Each row below holds a small network's activations on one input, seen along a few directions.
In each table, some parts of the input vary, and every possible input appears once, in random order.
A made-up example of a description, with smaller parts first: one of 6 places along a line, together with either a single point or one of 9 places along a line or (one of 3 separate values, together with one of 8 places around a ring).
Shared parts are said once, and a part with two or three values counts as separate values.

Other details of the inputs shift rows strongly along two fixed directions, in all tables alike. That doesn't count.

Rows:
row 1: [ 43  12  17 -13 -16 -17 -53  26  -7 -34 -34   5   5]
row 2: [ 42 -36 -12 -58  52 -48  32 -19 -19  22   2  13 -57]
row 3: [-16  -8  34 -13 -45   1 -45   3 -16  -7 -23  23  25]
row 4: [ 30 -28  -5 -44  18 -56  13   3  -2  11  -8  -1 -41]
row 5: [-79  13  -7  26 -44  55  26 -12  10  17  31  -9  24]
row 6: [-54   2 -25  21  -1  25  19  11   5  21  53 -20   6]
row 7: [ -8 -12  35 -16 -16 -19 -49  15 -35 -14 -13  13   7]
row 8: [-17 -16  35   4 -37  -3 -49  30 -22 -15 -16  -2  18]
row 9: [-29  41 -39  15  20  22  60 -13  16  37  28 -33 -22]
row 10: [ 21  26 -18 -27  64 -47  10  -9 -31  24   7  -4 -50]
row 11: [ 17 -23  27   6 -30 -16 -67  37 -18 -33   6   9  35]
row 12: [ 25   2 -53  14  49   7  61 -20  16  22  39 -16 -21]
row 13: [-52  24   4  51 -55  65   4 -17  15 -18 -19  -4  43]
row 14: [-23 -34   7  19 -45  51  -7   4  17 -23  -2  -2  33]
row 15: [ 49 -44 -19 -21  28 -30  14  -1   3   2  24   4 -22]
row 16: [ 17 -20  44 -24 -47 -20 -56  32 -14 -27 -37   9  11]
row 17: [ 59  20 -34 -22  50 -47  18   7  -3  13  26  -6 -31]
row 18: [-41  -7 -55  30   2  25  72 -13  35  27  72 -20  12]
row 19: [ 28  21 -19 -24  61 -48  15   6 -24  26   5 -18 -50]
row 20: [-46  43 -34  18  41  16  39 -30 -10  46  33 -15 -10]
row 21: [ 36 -38 -18 -47  48 -41  43 -10  -5  28   6  -6 -57]
row 22: [-56   8 -46  38 -14  44  56  -1  31  28  81 -23  23]
row 23: [ 56  -7  19   8 -29 -18 -54  21   1 -53 -37  14  31]
row 24: [-19 -10  14   4 -49  21 -30  26   8 -20   3  -1  30]
row 25: [ 38 -13  24   0 -13   7 -24   3  -7 -27 -54   0   2]
row 26: [ 54   6 -23 -38  51 -61  27  -8  -3  16 -17  -9 -58]
row 27: [-49  46  43  63  26  52  29  -5  67   3  17   2  18]
row 28: [-50 -23  17  21 -46  63   3 -25   3  -2 -11   9  46]
row 29: [ 27 -20 -14 -60  43 -67  24 -21 -15  31   0  19 -43]
row 30: [ 34   1   9  -3 -17 -10 -33  13   6 -38 -37   4  11]
row 31: [ 38 -11  38  -8 -18   5 -52 -11 -21 -32 -69  26  20]
row 32: [ 29 -35  18 -25 -30 -29 -42  22   2 -34 -26  14   7]
row 33: [ 15 -11 102   8   5 -19 -54  41  39 -32 -32  50   7]
row 34: [-28  34   6  20 -26  33 -14 -16  -2   3 -17   3  24]
row 35: [ -9  12 -26   8  28  29  51 -35   2  18   4 -10 -18]
row 36: [ 17  18 -25 -21  40 -30  30 -32  -5  27  -9   7 -30]
row 37: [ -4  -3   3  32 -32  57 -10   2  15 -32 -24  -6  34]
row 38: [-97  14 -15  37 -16  50  27 -21  -3  40  46  -9  26]
row 39: [ 37  22   8 -28  15 -34 -20  -2 -20  -4 -26  10 -28]
row 40: [-56  32  -1  58 -38  68 -17  15   7 -18  10 -21  51]
row 41: [  2  29 -50  19  52  -9  40   1  -1  28  58 -22 -14]
row 42: [ 17 -28  32 -30 -30 -29 -36   3 -14 -27 -37  23   4]
Each input here is: one of 2 separate values, together with either a single point or (one of 4 places along a line, together with one of 5 places along a line).
Q: Changing only the choice among 2 separate values turns row 27 into row 33. The same change can be made to row 17. Which row results?
A: row 22
Q: Start at row 19 and move only the place on the line of 4, one step at a time. The first step leads to row 9. Which rows follow, in order?
A: row 26, row 25

Rows:
row 43: [-78  38 -25  34  -7  54  33 -29   4  31  23 -20  28]
row 44: [ 17  41 -17 -12  86 -37  59  -5  19  39  42  -1 -54]
row 45: [-52 -18  25   3 -75  30 -40   8 -25 -18 -15  -7  40]
row 46: [ -9  12  34  39 -44  49 -20  -6  21 -42 -55  12  32]
row 47: [-42 -30  39  12 -68  30 -36  33  10 -25   8   9  36]
row 48: [-45   9 -39  53 -24  70  34 -14  14   7  55 -24  39]
row 49: [103 -54  14 -77 -11 -88 -70  42 -39 -37 -30  16 -26]
row 50: [-15 -11  30  25 -51  53 -36  -4  17 -40 -49  16  46]
row 51: [-38  -5  29  31 -50  40 -43  -2 -30 -18 -22   7  48]
row 52: [115  -9  25 -42  23 -82 -76  35 -27 -42 -60   8 -27]
row 53: [-20  21  54  40 -36  42 -41  28  20 -25 -18   7  38]
row 54: [ -7  -7 -37 -25  65 -53  64  -5  16  58  62  -3 -50]
row 55: [-57  -6 -26  43 -20  70  49 -39  31  13  26  -3  22]
row 56: [-31 -12  38  37 -30  30 -33  15   7 -20   7  12  39]
row 57: [ -6   5 -36 -41  40 -39  45 -22 -25  54  34  -6 -42]
row 58: [ 83   7  46 -54  17 -76 -80  21 -44 -19 -75  28 -38]
row 59: [-13   2  37  36 -44  46 -24  -5  19 -34 -55  -1  38]
row 60: [ 40  35 -57  -6  66 -39  51 -11  10  17  31 -15 -47]
row 61: [  5  13 -23 -19  77 -37  34  -2  20  34  41   1 -43]
row 62: [  7  49 -28 -20  65 -29  43 -23 -14  39  11  -7 -56]
row 63: [-73 -17 -58  10   4  48 112 -37  28  52  62 -33 -10]
row 64: [-15 -20  -3  29 -56  25 -23  21  -3 -26  -2 -11  53]
row 65: [115 -21  20 -55  24 -77 -77  33 -33 -41 -48  21 -18]
row 66: [ 14 -22 -40 -40  52 -31  77 -32   5  44  29  -7 -48]
Q: Changing only one part turns row 51 into row 48. The same change can be made to row 58. Which row results?
A: row 52
Q: What do these inputs look like to the network?
A: one of 4 separate values, together with one of 6 places along a line
Q: Change only the place on the line of 6 in row 56. List by row number the other rows that result.
A: row 44, row 47, row 53, row 54, row 61
Q: Change only the choice among 4 separate values in row 46. List by row number the other rows that result.
A: row 44, row 60, row 62

Rows:
row 67: [-26  19 -30 -30  67 -47  48 -25 -42  65  36 -14 -55]
row 68: [ 76 -38  31 -54  38 -84 -27  35   4  -4  -4  22 -36]
row 69: [-88  32 -68  24 -11  83 110 -21  38  51  73 -45 -14]
row 70: [  7 -30  18  17 -15 -16 -11  35  25 -28  16   4  23]
row 71: [ 59  -5 -18 -69  40 -62   5 -16 -12  18  13  31 -48]
row 72: [ 45  -8  13 -67  18 -82 -10  -6 -38   9 -56   2 -60]
row 73: [-26 -30  61  33 -80  56 -65 -10 -29 -43 -83  21  60]
row 74: [-33  13 -14  -1   6  21   5   6 -13  21  51  -9  -7]
row 75: [ 10 -17 -23   9 -37  -7   1  24  13 -28   2 -27   9]
row 76: [-56  -2  52  27 -77  48 -88  23 -28 -38 -31   8  67]
row 77: [-56   7 -69  51 -20  40  72 -27  36  19  74 -22  38]
row 78: [ 56 -38 -31 -32  49 -25  29 -10 -10  20  14  -4 -34]
row 79: [ 59 -25  33 -63  47 -68 -13  24   3   4   4  31 -55]
row 80: [ 41  -7 -19 -68  45 -72   4 -27 -18  23  -8  28 -45]
row 81: [-106   36  -51   36   -3   51   97  -68   14   64   46  -13   11]
row 82: [ -13   57   72   75  -59   57 -119   42  -18  -64  -53    6   83]
row 83: [-15  64  33  72 -63  66 -55  -8  26 -53 -52  26  85]
row 84: [ 57 -15   2 -82  24 -75 -16   8 -25  -1 -45   1 -60]
row 85: [ 13 -25  86 -20 -26 -43 -67  18 -19 -28 -68  38   6]
row 86: [ 87 -27  -4 -67  13 -78 -25  28 -13 -10 -26  -5 -48]
row 87: [ -5 -34  51  27 -83  79 -65  10  -8 -58 -47  20  63]
row 88: [-23 -16  43  -7  -8  -2 -17  11  14  -5 -12  18   7]
row 89: [ 39  73 -72 -16 107 -37  96 -11  26  52  16 -41 -95]
row 90: [-11  -4  -6   8 -10   4 -24  23 -15   7  34 -12  16]
row 91: [-49  50 -44  81  46 105 101 -55  35  24  35 -42  15]
row 92: [-18 -37  52  26 -78  66 -73   2 -16 -54 -71  21  65]
row 93: [-56  13 -55  36 -22  52  60 -30  34  36  63 -12  33]
row 94: [  2 -16  -7  18 -18 -15 -36  35 -18 -24  26 -11  26]
row 95: [ 92  24  45 -26  96 -89 -24  18  22  -9 -27  23 -66]
row 96: [-59 -13 -83  63  14  72 107 -29  31  33  81 -43  17]
Q: What do these inputs look like to the network?
A: one of 5 separate values, together with either a single point or one of 5 places along a line
Q: Changing only the choice among 5 separate values turns row 71 into row 87. The same change can be made to row 93. Which row results?
A: row 78
Q: Start at row 70 and move only the place on the line of 5, one step at a time. The first step leads to row 68. Which rows follow, in order?
A: row 79, row 88, row 85
